A = -7	18	25	-25	65	28	-66	28	-86	40	-58	69	74	-7
A[0] => -7
A[3] => -25
A[10] => -58
A[13] => -7
A[6] => -66
A[4] => 65

X =
[[  9   0  13   6  65 -30  17  12 -25   8   5  13 -10]
 [  6   8  14  10  70 -39  13  23 -22   6   3  13  -5]]
X[0][0] -> 9
X[1][6] -> 13
X[1][1] -> 8
X[0] -> [9, 0, 13, 6, 65, -30, 17, 12, -25, 8, 5, 13, -10]
X[0][6] -> 17
X[1][4] -> 70
X[1][9] -> 6
X[1][0] -> 6
X[1][2] -> 14

M =
[[69, 77, 73, 48, 143, 95],
 [133, 121, 118, 147, 71, 74],
 [151, 84, 103, 60, 53, 109],
 [136, 91, 103, 75, 57, 99],
 [83, 73, 107, 103, 144, 27],
 [100, 54, 199, 159, 21, 176],
 [32, 95, 119, 137, 143, 120],
 [146, 87, 86, 60, 58, 79],
 [129, 89, 110, 97, 84, 78]]
Indices start at 0.
(0, 0) => 69
(5, 5) => 176
(7, 4) => 58
(4, 2) => 107
(1, 1) => 121
(2, 3) => 60
(0, 2) => 73
(1, 5) => 74
(7, 5) => 79
(0, 4) => 143
(1, 3) => 147
(3, 2) => 103
(8, 4) => 84
(1, 0) => 133
(7, 1) => 87
(3, 0) => 136
(2, 1) => 84
(3, 4) => 57
(7, 2) => 86
(0, 3) => 48
(5, 2) => 199
(2, 4) => 53
(4, 4) => 144
(4, 5) => 27

B =
array([[3684, 6117, 3817, 5968, 5038, 3604, 6368, 6790, 5113],
       [6870, 4670, 6192, 4673, 6112, 6491, 4550, 4192, 5068],
       [5129, 7770, 6407, 7020, 5960, 6008, 7792, 7389, 6240],
       [6978, 3993, 7001, 4147, 5305, 7030, 3760, 3085, 5292],
       [4838, 4005, 6194, 4397, 4036, 5651, 3844, 3525, 5632],
       [3848, 6725, 4695, 5845, 4529, 4991, 6582, 6474, 4643],
       [5940, 5396, 6476, 4955, 5116, 6678, 5174, 4566, 5094],
       [5045, 4425, 6084, 4247, 4274, 6026, 4038, 3473, 4804],
       [6759, 4610, 4694, 4627, 7035, 7252, 3871, 4736, 4032]])
B[0][0]	3684
B[0][4]	5038
B[8][8]	4032
B[5]	[3848, 6725, 4695, 5845, 4529, 4991, 6582, 6474, 4643]
B[3]	[6978, 3993, 7001, 4147, 5305, 7030, 3760, 3085, 5292]
B[0][2]	3817
B[1][0]	6870
B[:, 1]	[6117, 4670, 7770, 3993, 4005, 6725, 5396, 4425, 4610]
B[1]	[6870, 4670, 6192, 4673, 6112, 6491, 4550, 4192, 5068]
B[:, 3]	[5968, 4673, 7020, 4147, 4397, 5845, 4955, 4247, 4627]
B[5][6]	6582
B[8][5]	7252
B[7][3]	4247
B[5][4]	4529
B[0]	[3684, 6117, 3817, 5968, 5038, 3604, 6368, 6790, 5113]
B[8][6]	3871
B[4][4]	4036
B[1][1]	4670
B[4][5]	5651
B[3][3]	4147
B[6][8]	5094
B[5][7]	6474
B[0][1]	6117
B[:, 6]	[6368, 4550, 7792, 3760, 3844, 6582, 5174, 4038, 3871]
B[3][8]	5292
B[4][8]	5632
B[5][3]	5845
B[6][0]	5940
B[3][1]	3993
B[8]	[6759, 4610, 4694, 4627, 7035, 7252, 3871, 4736, 4032]
B[6]	[5940, 5396, 6476, 4955, 5116, 6678, 5174, 4566, 5094]

m = array([3, 3, 4, 5, 1, 4, 8])
m[-7] = 3
m[4] = 1
m[3] = 5
m[1] = 3

data =
array([[  7,  -7,  -5,  12,   7],
       [ 90,   7, -10,  16,  22],
       [ 24,  47,   5, -29, -19],
       [ 14,  81,  22, -65, -43]])
data[0,0] => 7
data[2] => [24, 47, 5, -29, -19]
data[0,2] => -5
data[2,2] => 5
data[3,0] => 14
data[0,4] => 7
data[3,3] => -65
data[2,1] => 47
data[3,1] => 81
data[:, 0] => [7, 90, 24, 14]
data[:, 3] => [12, 16, -29, -65]

arr =
| -37 | -66 | -73 | -52 | -78 | -56 | -50 |  72 |  55 | -77 |
| -85 | -82 |  60 | -20 |  59 |  16 |  -2 |  80 |  23 |   4 |
|  18 | -42 | -46 |  -8 |  19 |  63 | -35 | -77 |  57 |  18 |
Rows and columns are counted from 0.
(0, 0): -37
(1, 8): 23
(1, 2): 60
(0, 3): -52
(2, 3): -8
(2, 6): -35
(0, 1): -66
(1, 0): -85
(2, 8): 57
(1, 4): 59
(1, 3): -20
(2, 2): -46
(1, 7): 80
(0, 9): -77
(2, 9): 18
(2, 4): 19
